These are the activations of a small neural network, seen along a few directions. Each row is one input.
Each table varies a few parts of the input and shows all the possible inputs, shuffled.
A made-up example of a description, with smaller parts first: values(2) and (point or line(11) or (line(4) and ring(5))).
Shared parts are said once, and a part with two or three values counts as separate values.
(in the rows, 128 means zero)

Other details of the inputs vary at random and push rows far along three fixed directions, the same in every table; ignore that.

Rows:
x1: [105 141 145 105 133 162 104 144 108 172 156]
x2: [120 157 106 136 128 138  93 139 125 179 122]
x3: [138 159 117 205 139 140  89 113 169 161  92]
x4: [116 147 117 106 117 173 105 144  93 189 145]
x5: [124  81  97 121 135 116 154 123  99  98 156]
x6: [106 114 192  68 106 111  83 141 115 146 124]
x7: [119 142 165  81 123 110  75 140 125 140 120]
x8: [124 119  25 119 150 149 179 122  74 118 202]
x9: [118 103  68 119 160 171 171 131  78 120 201]
x10: [156 123  68 205 138 147 195 104 133  80 140]
x11: [136  91  98 188 137 109 150  91 155  86 137]
x12: [169 170 117 181 139 141 141 114 179 180  87]
x13: [138 164  95 214 133 157 103 107 159 176 110]
x14: [129 172 120 133 113 160 127 162 118 167 111]
x15: [136 103 117  70 145 126 199 112 104 101 129]
x16: [152 113 116 189 128 117 177 105 147  70 125]
x17: [138 126 106 124 129 111 178 127  93  81 155]
x18: [127 103 160  56 135 104 177 112 119 100 116]
x19: [134 124 160 191 119 143  99 100 167 147 103]
x20: [129 181 132 132 111 140 128 141 108 153 123]
x21: [109 143 117 105 112 157 112 137  93 179 148]
x22: [132 107  95 110 150 121 148 107 109  84 166]
x23: [127 169 131 123 109 154 132 152 118 156 122]
x24: [122 141 120 131 123 166 102 142 109 183 127]
x25: [116 165 125  92 127 148  94 133 109 163 141]
x26: [123 138 187  98  98 105 107 159 138 124  96]
x27: [139 134 187  61 116  75 130 129 155 135 112]
x28: [133 101 105 109 127 142 174 145 121  73 146]
x29: [142  83 107 200 148 148 161  83 148  94 146]
x30: [127  79 104 119 136 128 154 121 102  96 163]
x31: [148 140 167 156 134 135 150  88 173 145  62]
x32: [118 162 125 121 128 134  98 128 121 161 134]
x33: [125 131 191 169 121  85  76  99 189 116  85]
x34: [108 143 164  85 116 101  80 137 124 144 124]
x35: [135 135 137 204 130 176 104 106 157 168 110]
x36: [123 101 116  83 145 102 129 131 103  87 152]
x37: [121 106  52 114 138 159 176 123  69 125 194]
x38: [113 127 142  95 110 132 102 139 102 160 135]
x39: [138 156 138 186 113 174 126 127 176 138  92]
x40: [121 114 107  93 124 134 179 143 106  83 163]
x41: [118 151 110 135 121 150 101 138 114 181 122]
x42: [138 103 103 186 147 108 148  83 154  81 141]
x43: [116 143 117 113 128 181 110 146  95 187 150]
x44: [132 173  96 138 138 171  98 128 118 176 130]
x45: [156 187  90 113 134 163 151 135 128 202 132]
x46: [116 119 183 139 118  81  88 105 169 105 105]
x47: [137 157 116 206 137 141  90 112 169 163  95]
x48: [104  98 171  41 112 102  92 162  95 135 134]
x49: [116  98 164  60 129  78 107 128 118  80 142]
x50: [117 141 190  97  96 107 111 151 140 123 103]
x51: [134  99 127  61 150 114 185 127 104 106 117]
x52: [104 149 108  86 125 186 120 149  78 191 170]
x53: [112 157 122 125 121 132  99 127 124 167 136]
x54: [146 107 116 183 131 131 179 110 160  69 125]
x55: [109 118 190 113 132 127  91 134 135 144 131]
x56: [141  86 168 154 144  73 101 101 177  66  95]
x57: [148 177 103  84 135 145 140 154 120 198 125]
x58: [129 183  97 119 118 169 128 171  93 181 126]
x59: [131 104  57 100 159 131 157 132  88  93 176]
x60: [112 127 153  92 111 121  85 152 110 168 116]
x61: [123 165 117 100 113 181 122 175 114 167 119]
x62: [132  62 182 162 134  91 113 107 170  80 104]
x63: [151 164 142 203 117 141 119 131 163 145  82]
x64: [122 170 115 100 115 168 123 177 110 171 122]
x65: [139  82 102 203 165 143 154 105 150  93 144]
x66: [122 152 184  86 104  89 104 161 109 130 102]
x67: [146 167 100 205 120 201 137 129 166 155  99]
x68: [139  98  96 187 152 105 145  94 152  80 132]
x69: [132 170  71 201 130 189 124 109 129 193 132]
x70: [109 101  92  94 130 111 153 126  99 101 177]
x71: [124  88 102 137 158 145 158 123 108  99 175]
x72: [121 136 189  44 125 110 128 141 121 156  81]
x73: [114  98  86  93 134 110 150 134  94 102 171]
x74: [132 135 172 180 124  99  77 104 182 127  86]
x75: [151 115 138 189 126  95 162 102 147  66 112]
x76: [112  82 159  90 122  64 111 133 130  87 127]
x77: [164 125 190 139 124  72 126 107 200 121  77]
x78: [146 146 177 184 107 113 110 126 170 120  74]
x79: [146 151 179 190 113  99 102 128 170 127  65]
x80: [109  98  95  95 128 116 156 122  94 102 176]
x81: [136 103 183 133 113  90 130 134 170  70  95]
x82: [116 142 173  73  99 140 112 164 131 133 112]
x83: [126  96 168  38 137  92 170 124 112  99 108]
x84: [119 177  87 121 133 164 107 139 102 182 148]
x85: [120 159  86 147 123 169 117 129 108 185 140]
x86: [138  86 100 189 137 112 151  92 149  86 132]
x87: [120  76 142 102 120  92 132 123 112  92 143]
x88: [118 137 130 131 129 170 103 141 114 180 130]
x89: [121 164 116  97 132 153 100 135 105 164 147]
x90: [125 109 102  91 130 129 175 156  99  85 154]
x91: [131 133  31 119 141 184 210 145  77 106 188]
x92: [135 144 114 207 127 147  98 115 163 171  93]
x93: [138 112  33 186 158 143 174 104 116 110 167]
x94: [125 104  87 118 150 107 147 123 108  87 157]
x95: [128 168 114 128 133 159  93 125 121 168 128]
x96: [118 120 188  68 101  78 127 149 119  86 123]
x97: [135  93 102 188 138 109 152  88 156  87 140]
x98: [108 128 156  91 114  99  78 153 130 156 113]
x99: [103  75 181  74 140  92 115 146 112  93 148]
x100: [132 169  93 142 143 168 102 130 117 171 128]
x101: [119 138 154 111 126 102  87 130 137 133 118]
x102: [124 124 184  74 108  68 124 152 107  89 117]
x103: [105 140 164  82 113  97  83 136 122 152 128]
x104: [143 104 106 182 149 117 145  83 155  74 140]
x105: [143  91 120 152 131 126 162 134 159  65 113]
x106: [144  94 149 164 123  92 150 128 165  67  99]
x107: [139 135 193 172 101 105 109 125 184 111  71]
x108: [135 113 164  17 124  68 157 138 119 109 144]
Each input here is: line(6) and (values(2) or line(5) or line(11)).
The inputs of x53 and x103 match in every part but the line(6) part. If x27 is changed in the same way as x53 into x103, which row does it become? -> x108
The inputs of x60 and x37 match in every part but the line(6) part. If x3 is changed in the same way as x60 into x37, which row does it become? -> x32
The inputs of x66 and x102 match in every part but the line(6) part. If x88 is changed in the same way as x66 into x102, which row does it become? -> x43
Which other rows does x46 become when the line(11) part takes its other values? List them by row number. -> x1, x19, x21, x25, x33, x52, x53, x70, x80, x104
Which other rows does x81 become when the line(6) part takes its other values? List them by row number. -> x40, x54, x64, x90, x91
Which other rows does x68 become when the line(11) part takes its other values? List them by row number. -> x5, x24, x36, x41, x76, x88, x93, x94, x99, x100
Which other rows does x17 become when the line(5) part takes its other values? List them by row number. -> x16, x23, x54, x82
Which other rows does x77 become when the values(2) part takes its other values? List them by row number. -> x83

Rows:
x109: [145 135 111 153 137 132 155 129 131 113 121]
x110: [106 115 158  33 120 106  98 155  90 141 147]
x111: [132 140 134 188 122 142 102 107 152 147 111]
x112: [116 124  81  83 143 147 142 139  81 142 173]
x113: [122 106 187 156 122 104  89 115 166 121  90]
x114: [131 182  91 117 135 191 137 143 102 187 126]
x115: [114 142  67  41 131 151 173 163  59 130 174]
x116: [129 117 130 210 132 133 127  99 154 114 118]
x117: [127  83  93 113 144  99 156 120 111  72 163]
x118: [141 134  46 194 145 178 161 102 113 135 164]
x119: [143 131 210 152 119  98  99 122 179 123  65]
x120: [137 115  64 161 151 137 157 110 121 108 158]
x121: [131 172 209 120 103 127  71 150 158 194  65]
x122: [122 141  85  76 124 150 169 144  85 138 164]
x123: [ 91 120 173  43 115 112  90 165  87 148 137]
x124: [120 166 160 125 113 154  63 141 133 203  99]
x125: [ 97 123 202  45  99  85  64 167 112 137 114]
x126: [124  96  75 101 140 125 167 120  83  92 189]
x127: [133  95 199 158 134  71  91  96 194  99  85]
x128: [149 101 139 157 144 109 160 104 153  75 109]
x129: [105  67 147  77 128  72 138 140 101  58 152]
x130: [131  87 133 103 126  85 167 124 137  64 128]
x131: [126 145 120 137 128 155 113 148 138 135 134]
x132: [116  82  87 113 139 117 172 120  88  73 183]
x133: [145 102 136 166 124  99 156 112 170  87 103]
x134: [147 138 134 188 130 134 141  96 165 109  97]
x135: [143 136  37 192 161 163 164 105 127 132 159]
x136: [131 176 164 129 104 137  93 155 147 190  85]
x137: [116 167  80 140 127 182 113 150  96 187 143]
x138: [111 130 171  34 106 109 119 165 106 149 123]
x139: [135 102 156 168 133  84 109 103 175  92 103]
x140: [113 119 109  83 131 139 125 142  88 140 157]
x141: [135  92 161 107 123  78 157 124 131  70 131]
x142: [146 178  79 170 132 180 146 141 121 180 124]
x143: [155  94 124 198 138 118 171  87 182  80 100]
x144: [101 141 122  40 124 123 116 153  74 154 173]
x145: [103 128 178  40 105  96  72 164 101 143 126]
x146: [143 136 193 157 117 101 110 118 168 116  83]
x147: [146 101  95 156 146 132 185 102 141  81 130]
x148: [143  92  90 172 143 116 151 103 138  82 142]
x149: [141 117 153 190 135 140 115 112 187 110 106]
x150: [120 174 144 124 124 158  73 138 132 210 109]
x151: [124 158 128 144 126 144 100 120 132 169 129]
x152: [142 104 132 158 130 107 164  96 157  71 116]
x153: [120 140 118  52 127 130 153 152  76 121 158]
x154: [122 146 152 142 113 130  77 136 142 160 100]
x155: [133 179  52 175 147 191 136 116 112 191 158]
x156: [106  73 200  70 110  57 106 131 124  68 133]
x157: [139 145 100 132 130 159 156 138 117 160 132]
x158: [113  69  98  69 142 109 167 135  76  74 184]
x159: [128 122 147 152 125 132 120 123 157 103 132]
x160: [118 172 160 121 121 147  65 138 140 207 100]
x161: [150 128 136 192 122 124 148 107 169 120 105]
x162: [133  94 136 103 134  89 161 122 130  57 125]
x163: [120 159 145 140 119 139  86 124 136 173 118]
x164: [139 179 108 166 114 174 130 130 140 192 112]
x165: [145 184  59 167 142 194 154 135 110 171 130]
The inputs of x157 and x161 match in every part but one. If x113 is changed in the same way as x157 into x161, which row does it become? -> x132
The inputs of x122 and x130 match in every part but one. If x134 is changed in the same way as x122 into x130, which row does it become? -> x162
Describe the family of inputs behind these rows. -> values(3) and (point or ring(8) or line(10))
Which other rows does x114 become when the ring(8) part takes its other values? List them by row number. -> x119, x121, x128, x138, x143, x147, x157

Rows:
x166: [107 121 200 137 107 120  59 127 159 124  89]
x167: [145 133  73 172 144 176 168 126 124 153 112]
x168: [ 91 161 128  36 135 105  98 141  75 175 151]
x169: [145 147 119 133 138 126 141 136 135 119 118]
x170: [148 140  68 181 142 172 162 124 154 141 116]
x171: [ 94 140 127  54 117 134  91 165  81 159 167]
x172: [127 166  96 101 128 177 159 145  98 150 163]
x173: [126  80 184 103 115  86 160 119 125  72 122]
x174: [126 158  74 103 120 147 153 155  85 160 138]
x175: [125 104 162  93 108  70 155 126 115  70 134]
x176: [123 147  77  97 123 169 158 154 104 161 145]
x177: [122 107 169  38 125  95 128 162 115 107 119]
x178: [106 131 127  57 122 123  92 168  85 170 175]
x179: [107 160 138  49 101 152 135 163  90 163 154]
x180: [137 120  78 180 147 166 133 121 121 159 162]
x181: [136 136  70 185 143 143 126 122 115 154 160]
x182: [131 149 195 119 103  97 109 132 151 123  99]
x183: [132 135 131 108 124 106 159 130 105  92 144]
x184: [130 117 140 133 117 134 155 126 122 132 114]
x185: [127  87 152  96 113  65 151 132 136  74 115]
x186: [129  91 141  83 123  71 149 141 129  77 118]
x187: [121 158 188  68 111 109  81 167 144 160  86]
x188: [155 172  82 189 143 160 158 118 130 130 128]
x189: [131  55 125 170 151 104 148 100 131  70 147]
x190: [144 103 120 141 134 111 185 109 136  60 151]
x191: [116 111 140 133 155 118 128  95 129 140 122]
x192: [146 100 119 137 147 117 180 112 144  55 146]
x193: [138  77 112 137 131 110 185 115 139  73 128]
x194: [131 157  90 136 125 185 150 145 102 192 117]
x195: [105 129 118  73 146 112 126 119 108 141 158]
x196: [147 143 151 160 133 143 137 120 154 123 106]
x197: [152  76 117 151 155 112 181 111 141  64 114]
x198: [134  99 156  75 137  82 147 141 133  64 131]
x199: [109 150  72 115 128 155 117 146  72 150 166]
x200: [126 133 143  85 125 142 155 142  88 129 142]
x201: [121 132  64 138 161 132 158  96 109 135 164]
x202: [130 146 150 231 117 151  71 100 190 135  80]
x203: [134  84 156  86 136  82 147 136 151  62 117]
x204: [117 111 205 140 115 103  63 128 165 141 100]
x205: [108  63 165  93 133  86 119 128 108  78 143]
x206: [142  82 111 150 129  99 181 111 154  66 126]
x207: [134  89 149  72 128  53 124  99 121  76 133]
x208: [129 124 112  92 126 122 145 150 122 123 126]
x209: [128 151 141 215 115 144  73 108 168 139  88]
x210: [130 129 143 131 112 139 155 124 129 126 130]
x211: [140 192  92 136 132 176 141 145 107 171 137]
x212: [115 114 120 111 127 110 110 139 106 127 159]
x213: [123 160 203  65 114 122  83 165 135 161  89]
x214: [139 177 105 134 139 193 145 143  97 181 128]
x215: [137 146 149 239 122 130  73 100 189 152  85]
x216: [138 142 143 165 110 133 144 115 155 126 115]
x217: [106 155  72 114 127 161 114 146  69 140 162]
x218: [136  89 112 138 123 103 186 113 139  70 142]
x219: [126 126 153 154 131 139  83 134 130 180 121]
x220: [150  92 116 146 153 113 176 112 157  52 131]
x221: [102 137 199  91 107 113  46 153 147 167 114]
x222: [132 119 140 102 126 127 164 131 114  98 147]
x223: [131 141 108  80 134 113 140 158 100 120 131]
x224: [109 132 198  94 110 106  47 154 149 174 118]
x225: [118 158 154 176 114 162  60 126 169 172  97]
x226: [127 143 153 226 119 159  71 101 196 133  80]
x227: [127  63 120 165 144 108 147  99 141  61 150]
x228: [117 110  76 146 142 174 143 123  85 113 158]
x229: [120 164  78 152 132 160 105 141  95 181 156]
x230: [141 141 141 183 109 111 135 112 159 125  92]
x231: [155 117 153 180 137 126 109  75 168 144  85]
x232: [ 95 150 121  59 117 123  89 165  66 160 163]
x233: [138 120  86 155 127 157 186 119 121 124 143]
x234: [138 107 116  91 131  94 134 101 118 109 144]
x235: [116 110 127 137 131 131 109 124 139 114 144]
x236: [123 176 192  69 112 101  76 167 126 156  87]
x237: [128 150 152 199 147 134  92  79 199 164  87]
x238: [155 122 151 175 131 126 105  77 181 142  91]
x239: [153  93 113 185 141 124 168 106 170  88 100]
x240: [125 145 185 115  95 100 116 133 140 132 104]
x241: [119 119  65 144 137 158 140 127 102 117 172]
x242: [126 123  81 185 143 181 132 115 109 144 142]
x243: [140 156 157 126 134 151 114 143 131 161  90]
x244: [149 142  86 151 146 155 175 123 125 108 150]
x245: [108 135  81 107 131 178 124 146  79 155 170]
x246: [141 136  60 139 140 138 170 137 107 121 134]
x247: [117 115 137 129 151 117 127  96 141 135 130]
x248: [120 132 188 111  98 110 111 136 161 135  95]
x249: [142 180  77 136 136 169 136 152 116 178 120]
x250: [109  92 166  61 118  65  92 153 106 117 157]
x251: [150  84 104 129 144  95 157  79 144  76 147]
x252: [127 158 147 130  99 126 121 139 136 163 104]
x253: [113 138  76 111 135 159 122 148  88 160 181]
x254: [144 164 153 154 121 149  73  97 181 188  87]
x255: [115 150 138 148 113 136  75 135 132 161 116]
Describe the family of inputs behind these rows. -> line(6) and (values(2) or line(5) or ring(8))
The inputs of x211 and x188 match in every part but the line(6) part. If x249 is changed in the same way as x211 into x188, which row does it become? -> x223
The inputs of x189 and x221 match in every part but the line(6) part. If x200 is changed in the same way as x189 into x221, which row does it become? -> x172
Which other rows does x171 become when the line(5) part takes its other values? List them by row number. -> x178, x202, x241, x253
Which other rows does x242 become when the line(6) part takes its other values? List them by row number. -> x199, x225, x241, x245, x255
Which other rows does x180 become when the line(5) part takes its other values? List them by row number. -> x166, x204, x227, x245
